A small network was shown many inputs. Here are its activations along a few directions, one row for each input.
Each table varies a few parts of the input and shows all the possible inputs, shuffled.
A made-up example of a description, with smaller parts first: one of 3 separate values, together with either a single point or one of 11 places around a ring or (one of 4 places along a line, together with one of 8 places around a ring).
Shared parts are said once, and a part with two or three values counts as separate values.
(in the rows, 128 means zero)

Other details of the inputs vary at random and push rows far along two fixed directions, the same in every table; ignore that.

A family of inputs:
x1: [ 98 142 121 138 159 179 128  96 117  92 104 118 155]
x2: [ 88 132 132 142 145 159 155 122 117 120 120 144 162]
x3: [158 154 114 137 106  86  92  57 145  99 136 174  91]
x4: [ 61 126 113 136 156 173 139 133 131 104 123 140 166]
x5: [163 129 154 131  88 100 142 184 109 164 157 112 102]
x6: [182 105 121  89 122 124 131 100 151 155 140 130  94]
x7: [170 130 142 122  80 113 143 127  98 148 160 131  99]
x8: [128 156 105 112 125 141 133  25 101 108 129 153 101]
x9: [168 109 168  95 119 115 117 159 134 149 109 120  97]
x10: [ 73 149  90 127 151 143 118 111 113 110 113 124 140]
x11: [ 70 146 105 146 162 131 122 141 108 124 107 111 145]
x12: [149 109 161  96 120 118 119 147 136 132 109 110 112]
x13: [119 123 118 147 164 129 144 191 137 166 108  87 171]
x14: [ 69 124 126 148 161 164 144 139 126 112 124 136 158]
x15: [128 126  97 134 153 153 145 100 126 137 117 115 161]
x16: [114 126 158 145 150 126 130 207 111 152  78  92 172]
x17: [ 89 136 118 119 137 103 122 160 121 135 108 104 134]
x18: [154 141 157 116 121  79 133 166 118 175 117 118  90]
x19: [ 80 138  82 141 119 172 126 115 104  92 155 121 152]
x20: [169 112 167 106 127 125 121 124 129 137 115 126  89]
x21: [183 121 120 146 123  90 103 126 174 137 134 143 133]
x22: [ 78 129 102 141 115 141 130 167 109 110 146  97 163]
x23: [148 118  91 110 146 167 135  29 139 111 146 140 109]
x24: [110 128 153 136 140 139 154 155 130 139 127 137 138]
x25: [153 128 148 144 108 106 114  99 165 106 149 187 115]
x26: [153 114 159 135  96  89 133 220 110 175 150 102 104]
x27: [165 106 106  85 121 138 134  56 152 125 145 130 102]
x28: [149 143 113 164  82 107  98 111 134  95 170 154 125]
x29: [139 131 148 162 133 103  89 169 151 110  99 130 157]
x30: [132 109 150  93 112 130 144 102 145 122 145 152 101]
Description of these inputs: one of 5 separate values, together with either a single point or one of 5 places along a line.
Q: Changing only the choice among 5 separate values turns x19 into x10. The same change can be made to x5. Which row results?
A: x18
Q: Change only the choice among 5 separate values in x15. List by row number the other rows that result.
A: x2, x7, x8, x16
Q: Change only the place on the line of 5 in x4. List by row number the other rows that result.
A: x2, x14, x24, x30
Q: A walk changes only the place on the line of 5. It starts at x27 and steps to x6. List the rest of the walk in order.
A: x23, x13, x15
Q: Which other rows agree with x1 in the choice among 5 separate values? List them by row number.
A: x9, x12, x16, x20, x29

A family of inputs:
x31: [131 121 149 125 108 117 148 129 134 133 136 147 114]
x32: [175 120 161  97  98 115 135 108 130 154 149 123  73]
x33: [ 86 123 103 159 145 142 119 148 135 109 126 124 162]
x34: [154 129 141 129 106 115 115 144 138 130 145 130 116]
x35: [150 116 125  90 112 147 141  57 131 113 152 152  92]
x36: [ 95 146  89 111 141 180 133  51 114  81 138 140 121]
x37: [113 140  75 134 135 181 132  39 117  92 137 140 140]
x38: [132 122 107 115 130 136 133  95 135 132 130 140 131]
x39: [103 125 140 124 153 128 128 184 124 139  92 108 143]
x40: [103 129 113 146 161 152 130 148 137 132  98 114 170]
x41: [ 93 133 100 167 139 142 115 146 117 107 122 116 162]
x42: [182 127 167 115  95  98 133 124 111 159 151 159  76]
x43: [135 115 139  98 122 117 135 143 128 145 127 131 100]
x44: [ 99 133 102 150 151 150 134 139 114 125 124 105 169]
x45: [163 111 132 109 114 118 137 122 145 157 136 137 104]
x46: [120 123 134 139 159 132 131 165 135 144 107 108 159]
x47: [ 91 132 110 139 142 153 137 146 105 118 118 104 163]
x48: [ 90 125 114 152 136 140 115 158 137 111 128 123 171]
x49: [ 99 135 122 144 135  96 122 174 138 140 114 118 157]
x50: [165 135 109 102 114 140 132  49 132 122 147 150  99]
x51: [118 156 100 129 125 130 121  68 132  98 139 142 126]
x52: [110 145  76 131 140 185 135  41 130  91 143 141 139]
x53: [109 142 133 144 146 103 116 160 138 131  97 119 156]
x54: [173 116 170 107 101  98 136 125 130 160 154 168  77]
x55: [109 117 121 138 149 130 137 168 135 147 126 110 159]
x56: [157 120 155 126 118 115 111 140 144 129 123 135 120]
x57: [108 132 134 119 135 123 129 171 118 146 119 106 125]
x58: [ 94 111 125 140 154 126 144 189 128 139 116  99 169]
x59: [ 95 151 102 138 125 174 147  45 121  73 146 156 133]
x60: [149 114 143 125 125 107 141 167 115 151 126 104 126]
x61: [127 137 110 136 141 146 116  71 138  93 123 148 120]
x62: [190 111 171  87 110 110 136 121 137 151 127 136  79]
x63: [138 120 150 124 114 119 131 151 113 155 127 102 116]
x64: [ 90 126 116 145 128 139 116 161 133 106 128 125 173]
x65: [126 133 135 138 113 119 116 175 132 124 134 119 147]
x66: [157 124 168 119 111 113 142 121 137 134 122 150 100]
x67: [161 131 116 122 107 137 119  59 137 101 159 154  87]
x68: [ 88 120 126 122 143 128 129 171 122 141 114 110 141]
x69: [189 127 147 115  99  89 122 126 143 148 149 141  68]
x70: [121 116 135 114 123 140 134 108 130 133 137 122 117]
x71: [131 124 140 112 119 113 126 155 107 151 119 112 107]
x72: [138 128 156 138 104 104 145 165 117 146 125 128 120]
x73: [113 128 103 121 155 178 137  39 126  77 126 139 139]
x74: [152 124 130 125 119 105 129 159 120 165 117 115 131]
x75: [ 94 131 109 142 156 148 143 146 120 114 125 102 165]
x76: [116 126 144 143 131 123 112 184 135 121 107 119 164]
x77: [ 82 131 125 130 160 147 123 152 120 123  95 109 152]
x78: [141 133 135 134 123  92 119 152 135 144 135 122 121]
x79: [ 97 128 117 161 156 144 113 145 135 105 107 122 163]
x80: [142 123 147 114 122 116 141 174 126 153 130 109 121]
x81: [143 124 138 105 116 117 131 141 109 143 124 121  99]
x82: [125 132 120 154 128 109 118 168 123 136 122 115 133]
x83: [199 115 156  94 114 100 128 113 143 165 118 142  88]
x84: [121 151  99 133 119 127 118  67 120  99 133 141 127]
x85: [183 113 148 111 100  87 123 125 149 151 146 149  71]
x86: [105 122 149 135 147 136 128 165 128 143 101  98 150]
x87: [107 142  98 135 150 154 113  36 133  76 127 152 138]
x88: [100 124 124 148 142 101 119 175 136 140 122 117 157]
x89: [112 130 130 150 116 119 113 191 117 125 122 111 165]
x90: [ 95 155 101 139 139 179 133  45 112  83 155 166 132]
x91: [191 121 147 101 110 110 138 110 138 156 154 133  82]
x92: [122 141 100 137 126 131 115  67 118  99 141 140 127]
x93: [113 129 128 157 124 120 112 188 121 129 122 108 163]
x94: [183 122 182 109 112 102 131 122 131 156 135 166  78]
Q: What is each input in this table made of?
A: one of 4 places along a line, together with either one of 2 separate values or one of 6 places along a line or one of 8 places along a line
Q: Changing only the place on the line of 4 turns x78 into x92. The same change can be made to x36. Which row results?
A: x81
Q: Change only the place on the line of 4 in x47. List by row number the other rows that result.
A: x35, x62, x80
Q: Change only the place on the line of 8 in x39. List by row number the other rows that result.
A: x40, x46, x62, x73, x77, x83, x86

A family of inputs:
x95: [166 130 107 118 100 127 125  83 130 119 157 148 112]
x96: [111 134 121 108 123 111 127 104 124 130 126 147 106]
x97: [131 147 127 133 118 111 115 104 134 113 130 135 113]
x98: [ 82 150 112 152 133 162 124  93 122  70 131 143 159]
x99: [149 127 107 129 117 130 129  71 133 108 168 151 101]
x100: [127 124 144 110 126 149 149 107 114 129 133 139 116]
x101: [139 120 122 131 147 132 122  95 146 112 133 146 119]
x102: [110 120 158 127 133 127 138 219 110 158 110  98 135]
x103: [196 105 161  73 117 116 141 113 144 164 126 135  63]
x104: [111 123 108 152 152 150 122 112 148 112 118 136 152]
x105: [112 119 126 125 133 128 139 204 115 158 123  85 141]
x106: [ 84 140 114 158 129 155 119 116 114  81 124 132 163]
x107: [190 106 151  86  89 107 132 117 119 158 159 116  64]
x108: [164 125 111 118  97 123 119  83 127 112 154 143 108]
x109: [127 128 141 125 127 153 151  91 121 118 133 141 129]
x110: [126 106 161 117 151 109 132 245 133 182  89  80 141]
x111: [137 128 140 110 134 117 143 134 115 158 116 117 115]
x112: [140 144 112 134 123 129 109  90 126 126 131 143 122]
x113: [187 125 155  93 113 102 145  91 126 160 133 140  73]
x114: [155 121 119  95 112 141 146  99 123 139 149 128  89]
x115: [ 46 132  80 127 165 176 125  74 135  78 114 144 169]
x116: [124 122 153 140 140  97 118 207 150 144  99 105 155]
x117: [121 129 111 150 123 124 116 165 130 143 137 116 157]
x118: [ 96 125 132 129 134 161 130 131 102 112 128 113 136]
x119: [137 126 139 113 127 118 124 138 107 147 120 102 105]
x120: [131 138 133 150 132  88 117 210 122 163 103 110 155]
x121: [102 152 112 150 142 123 114 125 127 113 128 131 141]
x122: [ 81 136  85 145 151 178 150  86 120  99 134 115 176]
x123: [152 124 146  95 112 147 146  97 118 131 139 147  82]
x124: [191 122 158  79 103 103 133 113 118 164 132 127  52]
x125: [ 95 127 106 132 168 178 143  76 136 101 110 124 168]
x126: [ 99 121 115 118 164 165 142 107 130 120 108 118 155]
x127: [ 96 127 143 141 146 142 150 169 116 138 115 118 161]
x128: [ 98 143 130 151 132 139 121 134 127 103 139 143 144]
x129: [ 85 132  88 127 146 176 148  87 114 106 138 118 158]
x130: [161 123 142 110 115 117 115  89 157 113 133 146  98]
x131: [110 132 140 157 128 125 116 191 124 143 120 126 162]
x132: [194 114 137 119  87 100 130 105 144 150 164 149  75]
x133: [100 124 111 126 167 168 143  94 135 112 110 124 160]
x134: [ 89 133  85 147 158 169 110  90 132  76 110 131 179]
x135: [140 121 126 124 125 132 112  93 141 103 120 134 126]
x136: [130 124 122 138 144 125 117 159 141 133 107 125 161]
x137: [195 114 147 108  76  87 121 115 134 141 155 135  78]
x138: [171 101 161  91 122 116 124 134 131 154 123 111  88]
x139: [119 142 146 151 131  83 118 207 129 149 103 102 148]
x140: [114 131 139 126 147 111 139 210 114 174  96  92 134]
x141: [107 139 107 145 123 130 125 129 132 104 138 119 152]
x142: [108 143 112 150 130 123 112 121 117 107 113 119 146]
x143: [ 96 144 107 140 155 155 144  90 116 115 113 119 157]
x144: [192 115 167 122  88 101 131 118 139 149 152 164  69]
x145: [137 138 120 140 136 112 121 104 126 123 136 142 109]
x146: [103 138 106 147 121 130 122 130 136 105 142 119 149]
x147: [103 127 132 110 114 133 133 100 123 112 140 162 111]
x148: [128 131 132 142 127 134 128 102 125 106 148 157 114]
x149: [159 119 128 104 114 131 151  89 128 139 151 133 104]
x150: [ 96 116 129 127 122  92 134 212 130 163 127 110 145]
x151: [127 137 144 134 108 127 122 113 133 102 141 147 116]
x152: [102 137 115 150 127 148 118 122 115  93 125 139 158]
x153: [144 136 110 123 109 131 122  71 137 105 169 150 104]
x154: [180 129 144 119 103  84 113 134 125 147 125 135  97]
x155: [113 125 142 146 151 107 115 198 151 142 111 114 155]
x156: [118 127 113 140 147 146 109 123 144 122 116 132 159]
x157: [127 129 149 151 123 104 124 218 122 152 114 122 159]
x158: [130 126 149 166 134  75 122 241 133 184 103 103 144]
Q: What is each input in this table made of?
A: one of 4 separate values, together with either a single point or one of 6 places along a line or one of 9 places around a ring
Q: Changing only the choice among 4 separate values turns x108 into x154. The same change can be made to x105. Which row results?
A: x124
Q: Change only the choice among 4 separate values in x158. List by row number the other rows that result.
A: x104, x132, x144
Q: Change only the place on the line of 6 in x119. List by row number the other rows that result.
A: x111, x113, x124, x140, x143
Q: Change only the choice among 4 separate values in x99. List by row number the other rows that result.
A: x101, x145, x148
Q: Change only the place on the line of 6 in x110. List by row number the other rows that result.
A: x103, x125, x126, x133, x138
